Each row below holds a small network's activations on one input, seen along a few directions.
Each table varies a few parts of the input and shows all the possible inputs, shuffled.
Descriptions start from the smaller parts, as in this example, which fits no table here: one of 6 places along a line, together with either a single point or one of 9 places around a ring or (one of 3 separate values, together with one of 5 places around a ring).
Shared parts are said once, and a part with two or three values counts as separate values.

Other details of the inputs shift rows strongly along two fixed directions, in all tables alike. That doesn't count.

Rows:
x1: [+4.79, -7.52, -6.41, -0.85, +1.60, +2.68, +2.85, -4.58, -5.30, +4.08, -1.11, +1.11]
x2: [+5.29, -6.90, -5.88, -0.55, +1.53, -0.49, +4.73, -6.17, -4.00, +3.79, -2.20, -1.72]
x3: [-4.47, +5.27, +2.31, +0.85, -3.24, +1.23, -8.04, +6.83, +6.17, -2.78, +0.46, +0.72]
x4: [+0.00, +0.10, -3.05, -3.97, -3.71, -0.41, -6.31, +1.53, +4.93, +3.87, -0.41, +1.94]
x5: [+0.81, -3.73, -6.68, -2.46, -1.14, +4.81, -3.79, +2.85, +1.45, +6.25, -4.24, +4.51]
x6: [-0.60, +3.17, +4.38, +3.59, +1.76, -1.92, +2.26, +0.79, -2.04, -4.67, +0.27, -2.67]
x7: [-2.70, +0.65, -0.42, +0.14, +1.00, +0.00, +0.28, -1.81, +1.40, +0.38, -2.07, -0.33]
x8: [+0.73, +2.37, +3.65, +4.20, +1.39, -0.56, +4.16, +1.41, -1.57, -4.81, +3.71, +1.00]
x9: [-2.65, +2.22, +3.28, +1.32, +1.24, -1.51, +3.98, -1.67, -0.55, -5.46, +4.16, -0.60]
x10: [-1.43, +1.61, -0.83, -1.20, -2.81, +0.64, -5.40, +2.48, +4.70, +0.27, +0.65, -0.37]
x11: [-0.43, +0.72, -1.71, -3.35, -2.43, -1.60, -5.24, +1.63, +3.69, +4.16, -3.66, +0.08]
x12: [+2.51, -0.77, +2.94, -1.23, +0.52, -2.39, +3.21, -2.87, -3.85, +0.62, +2.29, -0.97]
x13: [+1.77, -1.60, +1.99, +0.43, +0.77, +0.00, +2.91, -2.34, -3.34, -0.47, +1.71, -2.24]
x14: [-3.08, +2.16, +4.51, +0.36, +2.40, -0.35, +3.22, -1.03, -1.70, -3.80, +2.25, -1.01]
x15: [-0.55, +2.27, +1.91, +2.73, +1.13, -0.14, +1.19, +2.97, +0.03, -1.43, -1.82, +0.57]
Description of these inputs: one of 3 separate values, together with either a single point or one of 4 places along a line.
Changing only the choice among 3 separate values turns x9 into x7. The same change can be made to x4. Which row results? -> x11
Change only the choice among 3 separate values in x3. List by row number the other rows that result. -> x1, x6
Change only the place on the line of 4 in x5. List by row number the other rows that result. -> x1, x12, x13
Change only the choice among 3 separate values in x15. List by row number the other rows that result. -> x5, x8

Rows:
x16: [-0.98, -1.72, -3.39, -1.26, -0.89, +2.51, -2.69, +1.86, +1.27, +0.99, +0.12, +3.01]
x17: [-0.33, +2.16, +1.14, +2.20, +0.24, -2.45, +0.85, -0.25, +0.72, -3.67, +2.44, -0.47]
x18: [-1.46, +2.93, +2.02, +0.86, -1.71, -0.19, -1.96, +2.93, +3.07, -2.15, +0.30, -1.52]
x19: [-3.37, +3.28, +4.42, -1.41, -0.78, -0.80, -2.78, +3.21, +2.42, -0.27, -1.28, -2.06]
x20: [+1.36, +0.54, +3.82, +0.83, +2.02, -3.70, +5.49, -4.50, -4.86, -1.80, +1.67, -2.07]
x21: [-5.05, +3.17, +1.57, +2.30, +2.40, +1.55, -0.68, +2.84, +1.22, -1.24, -5.24, -0.41]
x22: [+2.95, -5.20, -2.10, -0.66, +2.28, +0.09, +5.33, -6.09, -5.35, +1.68, +0.71, -1.45]
x23: [-2.21, +4.19, +3.49, +0.60, -1.67, -0.78, -2.49, +3.83, +1.35, -1.32, +0.87, +1.35]
x24: [-1.01, -1.77, -1.49, -2.80, -1.25, +1.53, -3.48, -0.06, +0.73, +4.11, -2.80, -0.55]
x25: [-1.53, -3.08, -4.65, -2.72, -0.45, +1.95, -1.90, -0.67, +3.31, +3.32, -1.59, +1.13]
x26: [+2.78, -0.90, -0.60, -0.49, +0.39, -0.09, +1.36, -0.54, -1.68, +2.60, -0.55, +1.23]
x27: [+4.22, -2.85, -3.67, -0.76, +0.03, -1.63, +0.17, -2.26, -1.36, +3.13, -1.61, +0.01]
x28: [-0.96, +1.54, +4.14, -0.23, +0.79, -1.37, +0.37, -1.17, -2.27, -1.32, +0.62, -1.87]
x29: [-1.43, -1.49, -3.80, -2.51, -0.62, +0.70, -1.21, -1.37, +3.23, +2.28, -1.43, +1.33]
x30: [+3.82, -5.55, -3.41, -0.95, +2.80, -1.34, +7.02, -7.48, -3.96, +1.74, +0.73, -0.05]
x31: [+1.70, -2.06, -3.56, -2.33, -1.36, +0.91, -3.03, +1.14, +0.50, +5.09, -2.35, +2.89]
x32: [+0.49, -2.67, -3.98, -0.92, -1.79, +1.98, -3.40, +0.92, +1.93, +2.19, -1.38, +0.28]
x33: [-4.52, +2.69, +2.53, -0.56, -0.44, +1.13, -2.53, +1.74, +2.79, -2.68, +0.87, -0.92]
x34: [-0.68, +2.72, +3.28, +1.42, -0.27, -1.11, +1.51, +1.20, -0.89, -2.99, +2.51, +1.16]
x35: [-1.43, -0.60, -2.89, -3.01, -1.39, +0.23, -3.02, -0.77, +2.71, +2.53, -1.85, +1.24]
x36: [+0.47, +2.60, +3.26, +1.27, +0.37, -0.79, +1.71, +0.80, -0.65, -1.38, +1.51, +0.49]
x37: [-3.28, +3.94, +2.00, +4.35, +1.80, +0.75, -1.71, +4.64, +2.04, -2.82, -4.88, -0.60]
x38: [+3.02, -3.88, -2.43, -0.90, +0.21, +2.26, +0.72, -0.83, -3.04, +3.80, -0.72, +1.08]
x39: [-0.26, +1.55, +3.00, +1.53, +0.26, +0.84, +2.00, +1.14, -0.51, -2.10, +2.18, +0.21]
x40: [+1.10, +2.15, +3.55, +1.30, -0.06, -2.06, +1.05, +1.66, -0.60, -2.07, +0.13, -2.75]
x41: [+0.49, -1.14, -2.28, -0.45, -1.81, +1.38, -3.47, +1.30, +1.33, +1.84, -1.49, -0.43]
x42: [+2.44, -4.09, -1.48, -0.28, +2.49, -0.69, +6.72, -5.89, -3.92, +0.39, +1.20, -1.40]
x43: [-0.63, -2.43, -3.79, -3.14, -1.09, +1.57, -3.68, -1.27, +0.96, +3.99, -2.39, +0.94]
x44: [-1.32, +2.98, +3.94, -0.20, -0.85, +0.51, -3.17, +3.91, +0.17, -0.85, +0.37, +0.58]
x45: [-0.27, -1.49, -1.58, -0.79, -0.85, +3.41, -2.78, +1.88, +1.08, +1.80, -0.14, +1.92]
x46: [-0.73, -1.90, -4.23, -0.84, -1.19, +3.25, -1.91, +1.57, +2.54, +2.81, -0.49, +2.49]
x47: [-1.83, +2.42, +3.08, -0.03, -0.76, +1.88, -3.20, +4.23, +1.32, -0.85, +0.54, +0.37]
x48: [+4.68, -3.99, -2.35, +1.04, +2.13, -0.15, +6.98, -5.21, -4.30, +1.14, +1.95, +1.49]
x49: [+3.67, -4.05, -3.43, -0.42, -0.16, +0.41, +0.40, -1.74, -2.41, +3.22, -1.50, -1.09]
x50: [-3.66, +2.64, +2.01, -1.33, -1.09, +0.54, -3.36, +1.16, +1.99, -1.34, +0.16, -0.34]
x51: [+1.20, -1.34, -3.51, -1.06, -1.91, +0.74, -2.40, +1.05, +2.05, +2.82, -2.31, -0.39]
x52: [-4.16, +3.44, +1.41, -0.88, -0.98, -1.10, -1.80, +0.93, +2.86, -2.22, +0.73, +0.17]
x53: [-0.29, +2.55, +2.96, +2.00, +0.26, -1.27, -0.23, +0.57, -0.29, -3.91, +2.35, -1.35]
x54: [+0.57, +0.73, +3.34, +0.86, +2.04, -3.57, +5.48, -4.34, -4.24, -2.57, +2.39, -1.85]
x55: [+1.92, -1.66, -1.08, -0.18, +0.32, +1.40, +1.60, -0.02, -1.28, +1.86, +0.23, +0.76]
x56: [-1.26, +3.38, +1.17, +0.52, -1.70, -1.42, -3.49, +2.41, +3.25, -1.80, +0.18, -0.08]
x57: [+1.31, +2.16, +2.21, +1.39, +0.19, -2.83, +1.58, +0.24, -0.12, -2.31, +0.69, -1.73]
x58: [+1.86, -2.74, -1.69, -2.34, +0.72, -1.21, +1.60, -2.99, -1.05, +3.48, -2.01, -0.42]
x59: [-0.08, +0.94, +2.88, +0.86, +0.79, +0.38, +1.07, +0.83, -1.73, -3.11, +2.48, +0.77]
x60: [-3.56, +3.37, +4.06, -0.84, -0.70, -0.45, -2.00, +2.43, +2.60, -1.17, -0.31, -1.76]
x61: [-0.61, +2.25, +3.99, +1.29, +0.38, -0.18, +0.32, +1.77, -1.65, -2.60, +2.30, +0.40]
x62: [+3.13, -2.72, -3.75, -0.11, -0.35, -0.71, +1.53, -2.41, +0.26, +1.29, -0.80, +0.22]
x63: [+3.20, +0.96, +2.59, +2.79, +1.83, -3.87, +5.08, -3.06, -3.71, -3.37, +2.72, -2.03]
x64: [-0.60, +2.48, +2.00, +2.35, +0.22, -2.40, +1.57, +0.31, +1.55, -3.71, +2.15, -0.99]
x65: [+1.63, -2.25, -4.36, -1.36, -1.34, +0.87, -3.52, -0.06, +0.90, +2.85, -1.65, +0.58]
x66: [-1.22, +1.85, +2.43, +2.53, +0.36, -0.44, +0.45, +0.89, +0.27, -4.24, +2.83, -1.76]
x67: [+0.84, -2.99, -2.31, +0.31, +0.87, +2.76, +1.22, -0.61, -0.99, +0.56, +1.64, +1.64]
x68: [+1.83, -0.03, +1.56, +3.26, +2.17, -1.90, +4.94, -3.19, -3.47, -5.10, +4.10, -1.44]
x69: [-0.06, +3.50, +2.62, +0.14, -1.34, -2.41, -2.24, +3.21, +2.32, -0.72, -1.13, -1.43]
x70: [-1.99, -1.21, -2.94, +2.33, +1.53, +3.44, -0.98, +3.07, +0.30, +1.96, -6.07, +2.84]
x71: [-1.25, +3.02, +3.38, -0.18, -1.16, +0.80, -2.49, +4.58, +1.42, +0.43, -0.43, +0.11]
x72: [+0.31, -2.42, -5.57, -0.82, -1.76, +1.55, -2.30, +0.47, +3.30, +2.38, -1.41, +0.65]
x73: [+0.95, +0.82, +4.06, +0.92, +2.34, -3.24, +6.20, -4.00, -3.39, -2.73, +2.16, -2.32]
x74: [+0.49, -2.61, -5.32, -1.47, -1.18, +1.57, -1.57, +0.16, +1.58, +2.73, -0.49, +3.91]
x75: [-4.34, +2.97, +1.46, -0.99, -0.86, +0.62, -2.96, +1.42, +2.51, -2.42, +0.78, -0.07]
x76: [+3.13, +0.52, +3.50, +2.64, +1.82, -2.84, +4.09, -2.40, -4.96, -2.91, +2.36, -2.63]
x77: [+1.85, -2.56, -3.69, -0.08, +0.51, +1.06, +2.28, -1.79, -0.23, +1.56, +0.89, +2.69]
x78: [-1.05, -3.04, -3.54, -2.56, -0.78, +2.41, -2.29, -1.33, +1.08, +3.16, -1.58, +0.29]
Changing only one part turns x39 into x42. The same change can be made to x61. Which row results? -> x43
Changing only one part turns x26 into x69. The same change can be made to x38. Which row results? -> x49
What do these inputs look like to the network? -> one of 3 separate values, together with either a single point or (one of 4 places along a line, together with one of 5 places around a ring)
A walk changes only the place on the ring of 5. It starts at x55 and steps to x36. List the rest of the walk in order. -> x23, x61, x47
Change only the place on the line of 4 in x51. List by row number the other rows that result. -> x18, x40, x72

Rows:
x79: [-5.32, +4.39, +4.05, -1.31, -1.28, +0.16, -4.28, +2.95, +4.02, -1.67, +0.03, -0.73]
x80: [-2.35, +4.17, +2.12, -0.11, -2.71, -0.50, -4.81, +4.22, +4.45, -2.18, +1.29, -0.58]
x81: [+2.86, -3.75, -3.05, +2.98, +3.31, +3.22, +4.07, +0.45, -3.96, +1.19, -2.53, +2.21]
x82: [+2.70, -8.68, -9.07, +1.59, +3.28, +4.68, +4.98, -3.96, -3.87, +3.90, -2.63, +3.96]
x83: [+1.83, +0.84, +4.02, +2.20, +1.13, -2.13, +4.27, -2.16, -3.45, -5.21, +4.97, -2.48]
x84: [-2.21, +4.58, +3.98, +0.90, -1.13, -1.68, -3.74, +3.57, +2.74, -1.51, -1.29, -2.07]
x85: [-0.54, +2.20, +3.90, +2.13, +2.26, -3.13, +5.60, -3.39, -2.36, -5.20, +2.84, -2.97]
x86: [-1.11, +1.68, +2.75, -0.90, -0.98, +0.03, -2.40, +1.84, +0.47, +0.70, -1.34, -1.26]
x87: [+3.98, -1.36, +0.61, +1.31, +0.99, -2.89, +6.21, -3.85, -3.70, -1.61, +3.99, -0.43]
x88: [+0.27, +4.86, +8.03, +3.08, +1.37, -4.41, +3.92, -0.21, -2.36, -4.66, +1.90, -2.88]
x89: [-1.43, +3.16, +2.56, -1.10, -1.87, -0.84, -3.46, +3.24, +2.33, -1.08, +2.31, +0.76]
x90: [-1.16, -0.38, -3.71, +1.83, -0.84, +5.37, -3.71, +4.91, +2.26, +1.58, -1.72, +4.38]
x91: [+1.01, -3.97, -6.19, -4.22, -3.04, +2.95, -6.04, +0.80, +3.23, +5.85, -1.58, +2.66]
x92: [-1.91, -0.36, -2.12, -2.86, -0.92, +0.54, -2.74, -0.28, +2.84, +2.92, -1.33, +1.25]
x93: [-3.63, +1.62, +0.56, -1.29, -0.87, +0.24, -3.14, +0.89, +3.01, -0.98, -0.65, -1.06]
x94: [+1.47, -3.23, -5.27, -4.21, -2.03, +1.33, -4.16, +0.42, +1.43, +6.82, -4.69, +1.85]
x95: [+0.72, -0.58, -0.07, +0.00, +1.46, -2.02, +4.21, -4.03, -1.42, -0.92, +0.96, -0.66]
x96: [+4.84, -5.20, -3.09, -0.02, +1.90, -0.94, +5.22, -5.41, -5.66, +2.04, -0.53, -1.96]
Changing only one part turns x87 into x95. The same change can be made to x80. Which row results? -> x85
What do these inputs look like to the network? -> one of 3 separate values, together with either a single point or one of 5 places around a ring
Which other rows agree with x86 in the choice among 3 separate values? List them by row number. -> x81, x84, x88, x94, x96
